These are the activations of a small neural network, seen along a few directions. Each row is one input.
Each table varies a few parts of the input and shows all the possible inputs, shuffled.
Descriptions start from the smaller parts, as in this example, which fits no table here: one of 2 separate values, together with either a single point or one of 9 places around a ring or (one of 5 places around a ring, together with one of 6 places along a line).
Shared parts are said once, and a part with two or three values counts as separate values.
In the rows, zero is written as 128.

Other details of the inputs shift rows strongly along three fixed directions, in all tables alike. That doesn't count.

A family of inputs:
R1: [146 117 161 122 121  84 107 140 130 106 128 133 108  90 152]
R2: [176  86 195 109 123  99  72 155 133 113 151 128 115 124 155]
R3: [100 165 118 113 154 182 130 118 149 225 112  69 101  94 112]
R4: [172 102 185 120 127  82  56 164 146  98 152 123 105 106 161]
R5: [157 159 131 153  51 116 135  95 113  46 152 159 131 160 141]
R6: [101 122 128 138 164 157 110 147 124 163 131 116 127 119 127]
R7: [ 76  66  98 167 185 147 128 185  99 110 141 164 167 163 111]
R8: [ 74 134 123 135 158 134 157  96 132 141 103 123 139 106 117]
R9: [140 143 116 125 119 131 122 136 141 134 122 119 105 129 125]
R10: [130 164 123  84 149 164 137 110 162 213 114  55 114 112 109]
R11: [149  91 156 107 160 102  95 164 134 136 143 112 132 123 141]
R12: [ 87  90 108 116 220 163 139 159 113 209 122 106 153 126  99]
R13: [176  85 179 111 151  57  57 175 135 121 136 133  91  84 161]
R14: [119 199 145 102 119 138 142  38 149 182 106  80 109  87 124]
R15: [133 107 116 160 106 113 123 162 115  65 143 167 131 165 143]
R16: [156 153 162 124  96  99 107 108 138 102 131 129  93  94 144]
R17: [ 98 124  43 159 119 162 194 133 105  90 121 171 175 192  96]
R18: [106 118  94  96 190 140 147 145 138 193  88 111 118  84 108]
R19: [173 121 146 122 116  94 103 144 128 116 140 134 116 133 141]
R20: [151 182 118  82 101 178 145  79 159 215  98  71  91 114 100]
R21: [152 106 212 128 129  48  71 128 133 100 136 137 104  65 176]
R22: [144 132 128 140  95 130 105 134 144  86 151 126 120 149 126]
R23: [ 96  51  85 133 176 140 164 177  98 124  99 180 186 157 114]
R24: [134 153 102 152  71 130 152  99 113  55 142 159 145 171 118]
R25: [161  91 213 104 160  37  63 119 124 122 136 133 117  60 167]
R26: [164 207 148 100  68 152 106  80 185 170 130  56  68  98 133]
R27: [ 73 152 126 101 179 140 151  83 154 203  82  81 120  67 103]
R28: [159 179 108 124  85 143 148  97 132 128 124 126 116 132 128]
R29: [119 124 124 163 124 157 131 141 102 106 163 153 152 177 128]
R30: [167 114 153 113 138  95 104 155 127 140 130 122 116 120 154]
R31: [120 110 139 120 149 101 121 140 125 118 117 135 125  98 130]
R32: [ 83 211  88 140  44 204 188  12 138 122 116 122 136 174  82]
R33: [ 75  86 131 119 200 107 136 127 128 155 101 128 143  86 115]
R34: [107 102  97 140 151 124 148 162 114 107 115 164 144 132 131]
R35: [107 108  87 152 126 129 159 161 114  95 122 176 150 150 129]
R36: [169 149 166 118  60 111 106  92 129  91 136 138 108 125 139]
R37: [144  95 164 143 155 115  91 165 104 119 165 149 142 140 140]
R38: [147 186 134 116  85 157 115  97 168 145 132  78  90 122 125]
R39: [129  85 112 116 181 107 139 169 111 140 108 145 154 118 132]
R40: [105 105  91  92 200 140 166 157 128 217  81 106 145  96 122]
R41: [144 182  97 152  55 146 150  99 132  72 139 160 115 158 114]
R42: [115 112 128 177 115 143 106 154 108  76 163 166 143 168 127]
R43: [ 98  72 149 118 203  85 123 139 110 142 112 136 161  97 137]
R44: [115 139 112 172  74 197 151 106 106  89 166 160 143 207 107]
R45: [123 215  75 130  67 190 172  82 158 159 112  90  90 146 103]
R46: [100 135  98  83 188 149 163 112 134 213  80  77 134  90 103]
R47: [138 161 127 175  59 161 132 112 111  77 179 156 139 190 127]
R48: [ 91  66  84 140 181 129 164 191 104 138 112 147 175 164 128]
R49: [111  86 121 122 163 104 143 154 107 130 112 136 156 117 137]
R50: [133 176 150 127  85 118 132  64 134 123 129 115 117 112 139]
R51: [129 120 114 157  97 144 140 145 116  72 161 145 158 192 131]
R52: [211 147 185 113  84  72  72 129 136 109 153 124  90 116 162]
R53: [171 141 160 128  83 111 103 131 138 105 161 117 116 139 152]
R54: [ 58  89  58 163 149 153 188 145 103  82 113 170 176 176  87]
Description of these inputs: one of 6 places along a line, together with either a single point or (one of 2 separate values, together with one of 4 places along a line).
Question: Changing only the place on the line of 6 turns R47 into R53. The same change can be made to R37. Which row results?
Answer: R10
Question: Changing only the place on the line of 6 turns R36 into R23. The same change can be made to R5. Which row results?
Answer: R28
Question: List by row number the other rows that have the place on the line of 6 in common with R8.
Answer: R14, R21, R25, R27, R32, R33, R43, R50
Question: Which other rows does R3 become when the choice among 2 separate values takes its other values? List them by row number.
Answer: R47

A family of inputs:
R55: [121 144 108 132  97 165 143  87 136 121 127 119 130 165  94]
R56: [169 182 137 117  57 133 131  93 153 107 132 112 102 128 139]
R57: [103 151 100 108 144 185 144 123 151 188 108  86 118 121 101]
R58: [172 184 138  92  98 140 116 111 159 199 115  66  78 104 136]
R59: [215  88 236 128 136  39  16 191 116  94 180 156  82  67 190]
R60: [119  80 118 136 180 139 120 187 111 132 134 152 150 139 124]
R61: [ 53  49 106 152 223 121 128 184 115 139 116 140 169 132 122]
R62: [ 81  80 115 173 156 134 125 165 108 106 140 162 158 153 132]
R63: [198  93 186 119 122  33  77 160 111  71 140 177 125  86 186]
R64: [101 154 113 113 149 175 140 124 147 199 111  76 107  96 109]
R65: [ 79 115  48 180  96 160 196 134  93  31 127 207 188 201 102]
R66: [ 70  61 116 145 193 127 144 158 101 117 133 137 192 158 125]
R67: [ 90 157  91  97 145 182 167 108 164 187  89  86 116 107  97]
R68: [ 85 111  68 132 162 159 172 155 128 135 112 118 169 167 101]
R69: [146 172 113 152  49 129 131  96 133  43 152 155 117 159 118]
R70: [127 168 135 143 102 118 115  88 141 113 131 124 100 113 127]
R71: [163 186 106 133  52 134 136 100 147 106 142 111 101 168 124]
R72: [122 158 157  95 140 152 121  90 142 201 128  68 119 100 130]
R73: [129 168 104  95 133 175 150 114 151 206 102  68 114 111 115]
R74: [114 105 151 174 103 101 109 139 121  52 147 174 133 146 150]
R75: [146 154 153 135 101 116  97 123 147 109 144 111 100 112 132]
R76: [144  50 205 108 217  70  70 185  98 158 156 135 150  93 172]
R77: [ 92 172  92 143  88 177 171  99 143 112 119 117 118 144 102]
R78: [105 159 128 109 151 142 155  74 137 180 117  80 137 116 109]
R79: [152 117 154 123 123  98  86 148 144 100 144 131 109 117 138]
R80: [214 175 159 118  73 110  90 129 137 136 154 114  79 130 153]
R81: [107 202  87 187  42 155 170  57 116  57 135 178 127 175 116]
R82: [127 142  74 176  61 136 169 121 110  16 153 183 166 205 115]
R83: [149 159 117  76 143 120 138 107 158 203  96  72  93  84 122]
R84: [235  76 228 116 142  35  24 201 114  95 172 156 104  88 199]
R85: [111 104 162  87 210  96 131 121 118 207  96 103 151  64 138]
R86: [131 103 118 162  82 117 149 116  91  44 139 207 166 176 121]
R87: [135 186 124 120  93 135 131  84 146 128 123 101  88 101 115]
R88: [141 156 146  96 102 151 126  79 155 166 109  94 102 109 114]
R89: [213 159 204 103  77 116  60  98 136 136 158 127  74 110 146]
R90: [131 123 123 175  81  97 132 133  94  23 147 203 138 151 141]
R91: [114  90  93 135 137 120 161 167 121 112 113 143 152 160 134]
R92: [109 146 101 104 134 161 159  82 141 173 101 101 125 126  88]
R93: [130 169 160 126  89 138 134  73 135 127 138 102 128 128 136]
R94: [ 82  79  62 100 217 133 195 164 114 209  63 122 163 111 112]
R95: [ 43  21  82 184 233 140 151 221  77 118 135 197 198 173 117]
R96: [108  30 159  79 245 115  96 188 119 218  95 105 140  80 133]
Question: What is each input in this table made of?
Answer: one of 6 places along a line, together with either one of 2 separate values or one of 5 places along a line
Question: Changing only the place on the line of 6 turns R56 into R84. The same change can be made to R91. Which row results?
Answer: R80
Question: Changing only the place on the line of 6 turns R88 into R89. The same change can be made to R77. Which row results?
Answer: R59
Question: A walk changes only the place on the line of 5. It starts at R61 and steps to R75. List the rest of the walk in order.
Answer: R79, R68, R71
Question: A walk changes only the place on the line of 6. It starts at R65 and steps to R69. List the rest of the walk in order.
Answer: R67, R79, R57, R60
